These are the activations of a small neural network, seen along a few directions. Each row is one input.
Each table varies a few parts of the input and shows all the possible inputs, shuffled.
Descriptions start from the smaller parts, as in this example, which fits no table here: one of 2 separate values, together with either a single point or one of 11 places around a ring or (one of 6 places along a line, together with one of 8 places around a ring).
Shared parts are said once, and a part with two or three values counts as separate values.
(in the rows, 128 means zero)

Other details of the inputs shift rows strongly along two fixed directions, in all tables alike. That doesn't count.
These rows show it; all are for the same input, with only those details redrawn:
[134 168 129 109 113 100 124 122 190 163 167 132 128 121]
[114 126  69 182 131  88  80 129  71 126 120 133 105 141]
[128 191 145 124 110  92 119 122 188 171 156 125 105 108]
[158  73  75  44 115 134 151 121 205 130 219 160 223 175]
[133 173 134 108 112 100 126 121 195 167 168 130 127 118]
[105 179 102 203 126  74  70 127  79 148 101 118  60 112]
[127  67  31 152 134 107  88 130  68 103 145 149 160 174]
[146  46  37  90 128 125 124 126 132 106 189 160 210 189]

Table:
r1: [127 129 153 110 151 142 141 127  92 113  55  88 124  88]
r2: [151 215 154 119  76 115  92  89 186 172 129 127  41  95]
r3: [ 95 133 150 187 145 122 131 118  34 148  73 133  11  86]
r4: [115 223 226 143 138 110 134 160 180 147  94  81 107  83]
r5: [126 137 242  78 118 200 175 133 174 134 121 117 115 100]
r6: [141  90  75 133 130 146  69 145  85  74 111 114 187 164]
r7: [152  63 115  92 129 135 236  96 174 110 196 165 246 166]
r8: [119 178 136 118 144  84 155 136 191 168 164 125 142 122]
r9: [111 145 102 192 162 110  73 162  56  90  70  93 146 140]
r10: [157 136  94 143  92 157  42 115  83  80  77 110 103 140]
r11: [143  51 198  41 125 226 200 141 217  97 201 139 216 161]
r12: [118 125  69 175 129  90  81 128  79 128 125 134 111 142]
r13: [139 172 134 129 101 149  54 132 131 109  88 111 113 119]
r14: [126 112 128 156 151 151 112 157  50  98  52 108 117 118]
r15: [118  16  33 134 166 108 150 151  68  89 158 157 201 193]
r16: [119 106 101 159 150 114 143 139  67 140  96 143  88 120]
r17: [147 178 216 130 117 140 188 111 187 114 117 105 186 107]
r18: [ 98 109 189 142 130 155 183 129 153 145 174 146  86 124]
r19: [142  56 144  81 138 201 151 135  90  85 106 131 156 136]
r20: [111 122 197 102 125 161 193 116 158 166 151 148  79 105]
r21: [106  90  83 160 164  95 144 113  33 130  71 123  84 108]
r22: [133 231 178 105  90 108 109 110 223 190 146 133  64  84]
- Changing only one part turns r9 into r8. The same change can be made to r6. Which row results? => r12
- What do these inputs look like to the network? => one of 2 separate values, together with either a single point or one of 10 places along a line
- Which other rows does r20 become when the choice among 2 separate values takes its other values? List them by row number. => r5

Table:
r23: [130 135 140 111 114 123 135 110 164 143 147 123 121 120]
r24: [116  59  95 140 145 146 127 144  64 109 113 141 134 149]
r25: [109 165 172 159 140 120 133 126 108 134 104 119  78  96]
r26: [135  97 114 157 115 183  53 148  83  54 103 114 167 169]
r27: [128  93  60 140 132 107  86 121  92 113 134 138 157 156]
r28: [141 104 104  70 127 127 143 139 190 130 172 142 197 151]
r29: [115 165 169 174 132 115 142 124 117 137  91 109  91  99]
r30: [134 148 135 107 115 113 125 116 160 147 152 125 130 130]
r31: [138 139 164  67 128 154 174 119 205 148 168 135 143 125]
r32: [107 186 141 177 130  98 119 132 117 143  96 111 109 102]
r33: [137  63  79 121 140 144 136 127 106 102 143 134 161 162]
r34: [145 149 190  71 121 138 184 121 226 148 172 122 151 105]
r35: [108 133 134 158 124 125 110 121  87 142 108 123  80 110]
r36: [110 166 176 165 140 125 146 121 109 136  90 122  87 101]
r37: [109 160 154 167 132 108 120 136 121 140  97 110  71 102]
r38: [122 112 140 105 138 139 148 132 145 126 134 139 130 132]
r39: [175 148 150  46 112 171 108 130 167 101  83  95 172 112]
r40: [124  83  76 144 143 116 112 145  76 102 119 134 144 162]
r41: [106 168 152 153 122 113 112 110 115 146 109 121  66 102]
r42: [155  88  75  95 117 126 125 125 141 119 169 156 173 169]
r43: [139 118 185  75 125 164 195 125 188 148 156 138 165 120]
r44: [143  66  84  89 115 155 141 127 131 119 166 162 163 156]
r45: [120 107  80 159 124 120 101 122  72 110 114 150 100 141]
r46: [127  66 115 127 144 150 145 136  80 107 132 141 149 140]
r47: [132 159 146 100 123 116 143 132 188 144 161 124 160 113]
r48: [117 177 157 165 129  99 123 135 113 139 109 109  89 101]
r49: [136  88  68 147 120 120 107 123  94 107 131 145 129 151]
r50: [132 189 120 162 118  87  83 122 135 157 119 130  89 110]
r51: [113 161 165 157 134 132 128 132 109 154 104 115  67  99]
r52: [123  91  91 167 145 121 126 133  56  98 104 129 149 156]
r53: [132 160 123 113 128 117 126 131 172 149 150 122 143 126]
r54: [138 153 140 109 126 124 141 130 165 145 147 120 131 130]
- What do these inputs look like to the network? => either one of 2 separate values or (one of 5 places along a line, together with one of 6 places along a line)
- Which other rows does r49 become when the place on the line of 5 takes its other values? List them by row number. => r42, r44, r45, r50
- List by row number the other inputs of the same sort as r26. => r39
